[52 81 46 88 11 75  3] → 52
[7 2 8 1 8 3 4] → 7
[-19  -3   0  29 -26 -10 -29] → -19
[ 21   6 -38   0  31  39  20] → 21
[4504 7633 8604 5926 2886 3389] → 4504
[71 63 70 77  1] → 71
[206 137  10   8] → 206
---
[[ 16.4 -70.9  30.1  44.4  43.3]
 [-35.9 -72.9 -59.3 -33.0 -56.7]
 [  2.1  46.5  45.2  -5.9 -30.7]] | 2.1

[[ -7.7  -5.8  -2.4  -3.1  13.9  -6.0]
 [ 37.2  30.6  55.2 -37.2 -35.6  56.6]
 [ 14.0 -22.0   5.7   1.9 -15.2  -6.0]] | 14.0

[[-66.3  -5.8  -4.3  12.5]
 [ 17.8 -30.6 -54.6  20.6]
 [ 29.6 -12.3  46.9 -23.3]] | 29.6

[[-37.6 -72.0  19.3   1.8  22.9]
 [ -3.5  13.0  15.4 -33.7  -5.9]
 [-48.7  12.1  -7.2  47.9   6.3]] | -48.7

[[-12.1 -13.5 -11.2  21.0  47.5 -20.2]
 [ 31.4  23.2  18.4  -9.8 -25.0  12.8]
 [ 70.0 -28.9 -25.6 -26.9  36.3 -14.4]] | 70.0

[[ -4.4 -53.1  -0.4  -8.7   9.0  14.4 -13.9]
 [-16.6  -4.9   9.5  -6.3  44.9  23.1 -64.9]
 [ 18.8 -16.8 -16.1  25.9 -13.0  15.2  11.1]] | 18.8

[[-18.7 -66.5  -7.8 -36.1  46.1]
 [-14.0 -10.1   0.4 -21.7  10.9]
 [  9.6 -12.9   4.2  -1.4  21.1]] | 9.6

[[-65.5  -4.3  27.9  40.6  13.8  22.8  28.0]
 [  6.6  13.3   9.6  14.0  12.3  -7.1 -20.6]
 [ -5.7  -7.5  -1.0 -10.5 -18.3  14.0   3.3]] | -5.7

[[ 11.6 -11.8  59.9  18.9   3.4 -37.5   5.0]
 [-19.7 -30.5 -53.1  -9.9  -6.6   9.0 -15.6]
 [ 12.3  -2.1  19.8   2.8   4.0  -2.2   2.0]] | 12.3

[[  8.0  15.2  30.4  37.6]
 [  4.4  21.6   5.3 -65.8]
 [ 27.3 -30.7   5.7  39.5]] | 27.3
---
[1.837, 1.630, 0.621, -0.509, -1.068]: 1.630
[[0.6, -2.1, 0.1, 0.1, 1.7, 1.1, 0.5], [1.5, 0.3, 0.5, 0.0, -0.1, -0.4, 0.6]]: 0.3
[[0.764, 0.934, 11.954, -22.197, -7.376, 15.562], [-0.561, 20.230, 6.068, 4.724, 15.403, 19.264], [-2.712, -11.920, -4.594, -15.047, -7.776, -10.337]]: -11.920
[[-7.1, 115.8, 181.1, 34.9, 35.2, -89.2], [194.6, 163.3, -122.9, 166.4, 105.1, 51.3]]: 163.3
[0.4, 1.3, -0.6, -0.8, -1.3, 1.9]: 1.3
[-38.935, -124.997, 122.453, -73.058]: -124.997
[-1.0, -0.5, 0.9, 1.2, -0.4]: -0.5
---
Q:
 611   211   105  -157   671  -554   298
 452   317    74    18    20    47   239
  36  -370  -168   -18   -60   785  -192
A: 18, 785

Q:  81  130   47  201   42
A: 47, 201

Q:  7  53  96  81  50  75  38
A: 81, 96

Q: 126  234  205   29   67  165  214
A: 29, 234

Q: 50  67  76  40  12
A: 76, 76

Q: 80  21   0  48  63  44  37
A: 48, 80

Q: 46   6  43  35  78  62  80
A: 35, 80

Q: 590  200  186  859  898  477  631
A: 859, 898

Q:
  87  -527  -119   126  -357
 705  -611   845   940  -535
 928  -285   978   503  -410
A: 845, 978
---
array([[900, 627, 834, 256, 383],
       [896, 623, 834, 257, 376],
       [211, 466, 167, 737, 794]]): 623

array([[634, 286, 283, 858, 716],
       [544, 312, 297, 852, 607],
       [218, 346, 346, 957, 472]]): 472

array([-956,  536,  333,  -31, -915]): -31

array([-819,  240,  933, -187,  260]): 240

array([-20,  22,  16, -31,  44]): 16

array([ 746,  195,  -94,    0, -674, -216,  515]): 0
---
[[8, 40, -5, 4, 28], [35, 0, 14, 49, -42]] → 14
[6, 8, 4, 2] → 4
[753, 58, -557, 218, 408] → -557
[358, 43, 861, 317] → 861
[[5805, 7228, 2202, 4471], [5613, 8625, 9136, 1934]] → 9136
[47, 72, 83, 79, 4] → 83
[798, 106, 249, 556] → 249
